These are the activations of a small neural network, seen along a few directions. Each row is one input.
In each table, some parts of the input vary, and every possible input appears once, in random order.
A made-up example of a description, with smaller parts first: one of 5 places around a ring, together with either a single point or one of 9 places along a line or (one of 3 separate values, together with one of 4 places along a line).
Shared parts are said once, and a part with two or three values counts as separate values.
In the rows, 128 means zero.

Other details of the inputs vary at random and push rows far along two fixed directions, the same in every table; ignore that.

A family of inputs:
x1: [126 118 131 120 147 112 131 129 110 119 117 128 141 105 127]
x2: [147 175 102 167  93 151  91 116 134 121 125 127 140 131 120]
x3: [135 167 129 170  99 118  74 128 128 126 143 134 124 143 112]
x4: [120 124 136 112 136 121 142 135 129 131 126 127 120 124 147]
x5: [139 118 109 112 136 141 144 129 121 122 118 135 138 110 144]
x6: [129 120 120 107 137 117 137 129 124 120 115 116 135 115 144]
x7: [123 118 143 118 147 110 133 139 115 129 131 142 124 119 132]
x8: [128 121 120 115 138 131 142 132 127 125 110 126 142 111 142]
x9: [121 123 136 114 140 119 140 140 130 133 123 129 119 128 147]
x10: [131 122 125 119 139 143 147 140 127 136 126 148 122 122 146]
x11: [121 121 143 113 144 113 135 134 124 128 133 133 128 119 137]
x12: [125  63 133 139 122 169 175  79 160 159 132  90 101 195  23]
x13: [142 177 112 164  89 151  95 122 139 129 142 138 123 141 126]
x14: [120 121 130 113 130 134 147 137 128 128 129 134 128 123 149]
x15: [134 168 130 166 101 119  74 128 138 127 142 127 127 146 118]
x16: [117 117 141 116 140 114 137 135 111 123 136 137 127 116 134]
x17: [116 119 142 113 141 115 136 134 121 124 136 130 131 120 139]
x18: [121 118 136 117 139 121 135 144 130 135 122 129 119 127 150]
x19: [137 173 120 163 102 119  76 114 132 116 129 114 144 131 110]
x20: [131 115 125 112 143 108 130 127 110 116 123 130 139 107 129]
x21: [128 176 123 160  87 129  88 122 138 122 141 117 123 147 128]
x22: [125 123 131 113 133 132 146 137 132 132 127 137 125 122 147]
x23: [123  62 127 139 125 160 168  69 153 149 118  66 114 182  18]
x24: [134 119 115 108 135 128 141 130 126 121 116 127 140 114 144]
x25: [125 120 124 117 132 147 150 137 123 129 132 143 126 119 148]
x26: [122 119 142 116 143 112 136 134 114 127 134 140 124 116 132]
x27: [123 120 143 115 148 112 132 138 125 129 130 135 127 123 136]
x28: [130 116 125 122 137 145 143 145 128 137 125 147 122 122 148]
x29: [125 116 131 118 136 132 140 145 133 136 123 139 124 126 148]
x30: [143 171 114 156  99 115  75 112 132 112 135 115 142 135 112]
Each input here is: one of 5 places along a line, together with either one of 2 separate values or one of 4 places along a line.
Question: The inputs of x15 and x18 match in every part but the place on the line of 5. If x17 is changed in the same way as x15 into x18, which row does it become?
Answer: x21
Question: A walk changes only the place on the line of 4. It starts at x29 and steps to x12. List the rest of the walk in order.
Answer: x22, x14
Question: Change only the place on the line of 4 in x25. List by row number the other rows that result.
Answer: x10, x13, x28
Question: Change only the choice among 2 separate values in x24. List by row number the other rows that result.
Answer: x8

A family of inputs:
x31: [122 161 130 155  94 153 116 132 154 143 137 125 109 159 136]
x32: [122 153 148 154 104 120  98 132 138 138 159 137 103 160 118]
x33: [124 118 133 112 167 110 132 164  99 124 104 155 144  79 173]
x34: [136  29 118 104 159 157 192 103 134 150 113 110 114 153  63]
x35: [113  51 136  94 153 153 207  92 149 147 111  82 116 155  74]
x36: [124 126 137 106 169 112 137 157 106 121 112 156 151  78 172]
x37: [110 131 127  88 141 116 153 152 117 113 112 126 142  89 199]
x38: [130 123 128  98 147 137 154 169 116 132 136 180 119 102 196]
x39: [135 151 135 147 116 103  86 120 138 125 139 118 129 147 106]
x40: [135 159 117 148 105 137 104 119 155 130 117 106 134 145 125]
x41: [120 132 137 102 164 111 144 150  99 115 117 154 147  75 172]
x42: [124 156 138 169 106 149 109 130 129 139 146 148 117 143 112]
x43: [151 156 104 143 100 141 108 109 133 120 138 131 131 136 113]
x44: [123 151 133 144 101 105  94 112 123 113 150 111 128 142 109]
x45: [124 154 124 159 103 135 104 110 115 115 138 121 140 124 103]
x46: [137  36 122  97 160 160 197  96 141 148 121 111 120 152  62]
x47: [122 115 143  97 165  80 122 166 109 122 115 144 131  97 178]
x48: [143 150 102 144  91 144 109 109 125 113 143 126 133 134 116]
x49: [131 156 135 143 110 102  93 113 131 119 144 116 125 144 106]
x50: [134 152 113 155 103 134 100 126 148 133 109 104 128 146 126]
Question: What do these inputs look like to the network?
Answer: one of 4 separate values, together with either a single point or one of 4 places along a line
Question: The inputs of x45 and x44 match in every part but the choice among 4 separate values. If x41 is changed in the same way as x45 into x44, which row does it become?
Answer: x49
Question: Which other rows agree with x46 in the choice among 4 separate values? List them by row number.
Answer: x34, x38, x43, x48
Question: Change only the choice among 4 separate values in x47. List by row number the other rows that result.
Answer: x33, x34, x50
